Each row below holds a small network's activations on one input, seen along a few directions.
In each table, some parts of the input vary, and every possible input appears once, in random order.
A made-up example of a description, with smaller parts first: one of 6 places along a line, together with either a single point or one of 9 places along a line or (one of 3 separate values, together with one of 8 places around a ring).
Shared parts are said once, and a part with two or three values counts as separate values.

Other details of the inputs vary at random and push rows far along two fixed directions, the same in every table; ignore that.

A family of inputs:
row 1: 20  -7  -46  -47  27  13  26  7  -12  -20  -28
row 2: 15  -4  36  15  -20  -34  -76  0  11  7  25
row 3: -1  42  -41  -10  8  28  4  8  -28  7  -46
row 4: 32  -20  26  8  -7  -26  -72  23  15  6  15
row 5: 74  -30  12  16  17  -18  -32  26  16  -10  52
row 6: -23  -15  34  33  -19  4  5  -5  21  13  9
row 7: 39  -15  -48  -32  35  23  8  26  1  -21  -38
row 8: 6  -31  24  23  -5  -9  -14  7  28  -8  13
row 9: -59  46  -28  -15  2  24  80  -32  -36  1  -24
row 10: -40  -5  -25  -46  7  31  100  -20  -8  -6  -9
row 11: -3  43  -35  2  6  41  10  16  -26  14  -53
row 12: -53  41  -29  -42  -5  15  73  -35  -45  6  -17
row 13: -13  15  24  31  -14  -27  -45  -14  2  2  10
row 14: -92  12  51  2  -37  -48  45  -74  -10  2  59
row 15: 1  -10  38  56  -16  -21  -56  4  25  11  12
row 16: -39  -16  49  -4  -19  -14  101  -50  2  6  103
row 17: 38  -7  -41  -40  22  27  0  30  -4  -8  -36
row 18: 11  -27  36  47  -8  -16  -50  7  34  1  12
row 19: -12  -1  36  50  -24  0  -30  4  17  23  4
row 20: 55  15  -54  -31  31  0  -49  28  -18  -16  -40
row 21: -17  -25  34  21  -18  4  12  3  25  6  17
row 22: 61  -1  -56  -37  37  5  -39  40  -13  -17  -41
Description of these inputs: one of 2 separate values, together with either a single point or one of 10 places around a ring.
The inputs of row 2 and row 20 match in every part but the choice among 2 separate values. If row 12 is changed in the same way as row 2 into row 20, which row does it become?
Answer: row 14

A family of inputs:
row 23: -4  22  -44  -1  14  48  27  19  -13  7  -62
row 24: -7  5  -20  -42  12  -4  50  -21  -19  -12  17
row 25: 89  -50  20  29  12  -16  -111  59  43  -7  3
row 26: -91  9  36  -14  -34  -29  50  -63  -5  2  31
row 27: 6  34  -44  -4  15  36  26  13  -28  8  -40
row 28: -82  27  32  -1  -29  -27  49  -61  -20  9  39
row 29: 47  -20  15  44  -1  16  -70  47  30  11  -23
row 30: -56  -5  35  6  -20  -8  81  -45  2  6  57
row 31: 13  43  -60  -19  22  33  12  16  -36  0  -55
row 32: -39  -47  95  34  -42  -62  -28  -39  44  -1  84
row 33: -17  16  -14  -6  1  25  59  -9  -16  8  0
row 34: 3  30  -55  -13  18  42  9  20  -20  -1  -74
row 35: 41  -20  10  8  2  -25  -89  24  18  -7  -6
row 36: 49  -55  57  52  -10  -26  -89  34  55  1  33
row 37: 49  3  -60  -49  38  25  32  24  -24  -17  -20
row 38: 23  -33  50  31  -11  -31  -35  3  29  0  57
row 39: 49  -6  11  6  3  -36  -88  17  5  -5  16
row 40: -76  22  30  -18  -27  -35  48  -64  -20  4  46
row 41: -49  24  -16  -16  -5  8  35  -23  -19  1  -28
row 42: 50  1  -77  -26  43  66  31  50  -7  -8  -74
The inputs of row 40 and row 31 match in every part but one. If row 26 is changed in the same way as row 40 into row 31, which row does it become?
Answer: row 34
What do these inputs look like to the network?
Answer: one of 2 separate values, together with one of 10 places around a ring
Which other rows does row 25 become when the choice among 2 separate values takes its other values? List them by row number.
Answer: row 37
